Each row below holds a small network's activations on one input, seen along a few directions.
Each table varies a few parts of the input and shows all the possible inputs, shuffled.
Descriptions start from the smaller parts, as in this example, which fits no table here: line(4) and (point or line(11) or (values(3) and ring(5))).
Shared parts are said once, and a part with two or three values counts as separate values.
In the rows, zero is written as 128.

Other details of the inputs vary at random and push rows far along two fixed directions, the same in every table; ignore that.

A family of inputs:
R1: [114 124 143 130 124 126 130 126 141 125 133 132]
R2: [129 126 139 141 125 120 140 121 135 130 117 129]
R3: [119 122 135 129 122 127 133 132 126 114 117 119]
R4: [114 114 132 131 120 130 126 129 119 118 115 119]
R5: [114 214 101 151 200 180  88 136  95 146 121 178]
R6: [116 205 102 153 199 188  95 135  93 134 123 177]
R7: [119 123 133 128 123 132 138 138 130 110 128 123]
R8: [187 180  35  56 116 107  91 132  87 187 181 110]
R9: [129 117 137 140 130 120 131 120 136 126 128 138]
R10: [131 124 137 143 125 125 145 129 129 127 119 121]
R11: [120 122 136 128 120 134 128 131 138 112 133 132]
R12: [123 120 137 127 128 134 146 132 129 119 129 124]
R13: [161  96 109  71  59  80 131 112 142 142 177  90]
R14: [117 119 130 126 123 136 137 132 129 110 124 121]
R15: [156 150  95  87 142 128 109 153 122 173 132 114]
R16: [121 124 142 130 127 126 138 133 127 120 123 119]
R17: [123 223  92 151 220 188  89 155  79 150 107 170]
R18: [116 125 136 127 122 122 128 124 132 116 115 128]
R19: [124 164 116 122 168 149 102 155 128 147 105 143]
R20: [137 117 138 146 136 118 134 124 124 122 121 119]
R21: [135 120 139 144 136 113 129 116 130 125 120 127]
R22: [112 116 128 128 123 134 133 133 126 112 126 121]
R23: [130 123 145 133 122 137 135 125 138 124 133 132]
R24: [136 115 136 143 134 129 128 116 135 119 133 129]
R25: [112 111 130 128 118 141 120 121 130 116 127 129]
R26: [106 114 132 131 118 131 117 121 133 122 124 132]
R27: [186 185  43  58 114  94  82 124  92 193 175 114]
R28: [158 136  96  99 124 114 110 135 135 173 143 124]
R29: [134 119 136 142 128 123 144 129 123 126 119 125]
R30: [134 114 132 137 133 128 143 127 126 119 125 127]
R31: [133 119 138 139 132 114 135 120 128 125 117 133]
R32: [133 116 131 139 129 131 147 129 127 122 125 127]
R33: [135 116 137 140 132 120 140 127 123 123 118 125]
R34: [136 115 133 142 136 126 138 123 127 118 128 121]
R35: [123 126 147 136 121 127 133 125 141 130 131 135]
R36: [132 121 138 140 128 117 139 122 129 129 118 133]
R37: [124 119 141 127 126 136 136 125 137 120 134 132]
R38: [118 123 143 130 125 126 134 125 140 127 132 135]
R39: [111 121 134 130 122 121 125 125 130 118 117 128]
R40: [129 123 141 133 124 134 145 133 130 122 128 124]
R41: [125 124 138 143 122 126 136 122 143 132 129 134]
R42: [133 116 135 139 126 133 137 122 135 124 130 135]
R43: [130 121 132 139 125 133 148 128 132 124 125 123]
R44: [111 123 135 129 120 128 124 125 140 118 126 132]
R45: [135 114 135 137 130 130 133 120 134 120 130 135]
R46: [114 119 133 132 122 126 129 133 123 116 119 119]
R47: [131 121 135 140 123 136 138 121 140 125 130 131]
R48: [119 126 144 128 127 121 134 125 133 123 122 127]
R49: [112 111 127 128 121 138 130 129 122 114 122 121]
R50: [120 121 137 127 127 134 142 133 130 116 130 121]
R51: [111 116 133 130 120 125 122 121 126 121 113 127]
R52: [121 125 138 131 122 124 134 138 127 114 121 121]
R53: [114 126 139 131 119 124 125 131 141 118 131 134]
R54: [146  95 102  76  56  72 119 112 141 143 170  94]
R55: [122 125 144 129 128 121 138 125 132 126 121 130]
R56: [128 128 148 134 124 121 137 125 133 129 120 130]
R57: [143 144  84  86 136 139  90 146 130 163 139 122]
R58: [130 118 139 146 133 119 125 116 138 126 131 132]
R59: [118 119 133 126 121 138 127 125 136 111 128 130]
R60: [130 125 146 136 124 127 141 133 127 126 121 122]
Each input here is: ring(5) and (point or line(11)).
Question: Change only the line(11) part in R45. List by row number the other rows that result.
Answer: R11, R13, R23, R24, R25, R37, R42, R47, R57, R59
Question: List by row number the other rows that have the ring(5) part in common with R27.
Answer: R2, R18, R19, R21, R31, R36, R39, R48, R51, R55, R56
Question: Change only the line(11) part in R22. List by row number the other rows that result.
Answer: R7, R12, R14, R30, R32, R34, R40, R43, R49, R50

A family of inputs:
R61: [169 136  67  62  66  71  94 101 105 165 181 101]
R62: [116  71 156 115  69 113 167 123 145  98 136 100]
R63: [118 165  88  89 159 147  76 159 119 163 114 121]
R64: [ 82 119 187 182 174 174 130 131 174 106  94 176]
R65: [ 97 116 172 190 176 175 154 148 145 101  83 149]
R66: [147  99 161 150  82  94 174  93 135 100 157 117]
R67: [111  96 142 124  69 111 153 107 129  74 161 116]
R68: [137 156 108 106 171 138  74 150 157 189 106 148]
R69: [150 186  85 120 172 160 108 140 111 165 141 150]
R70: [169 155  98 111 186 159 117 161 125 172 119 125]
R71: [ 88 159 162 203 173 154 148 112 100  89 102 175]
R72: [175 105  75  34  63  73 112 138 130 179 149  67]
R73: [145  80 159 145  93  79 172 103 122  99 129 103]
R74: [126 180  80  98 162 149  83 153 105 149 121 135]
R75: [153 153  93 112 175 138  97 168 128 183  95 121]
R76: [119  99 141 138  68 108 148  83 123  87 168 128]
R77: [141 104 163 155  84  74 164  92 119 105 143 119]
R78: [ 63 127 167 169 163 186 133 144 134  81 101 153]
Question: What do these inputs look like to the network?
Answer: values(2) and (point or ring(8))
Question: The inputs of R69 and R71 match in every part but the values(2) part. If R78 is changed in the same way as R69 into R71, which row does it become?
Answer: R63
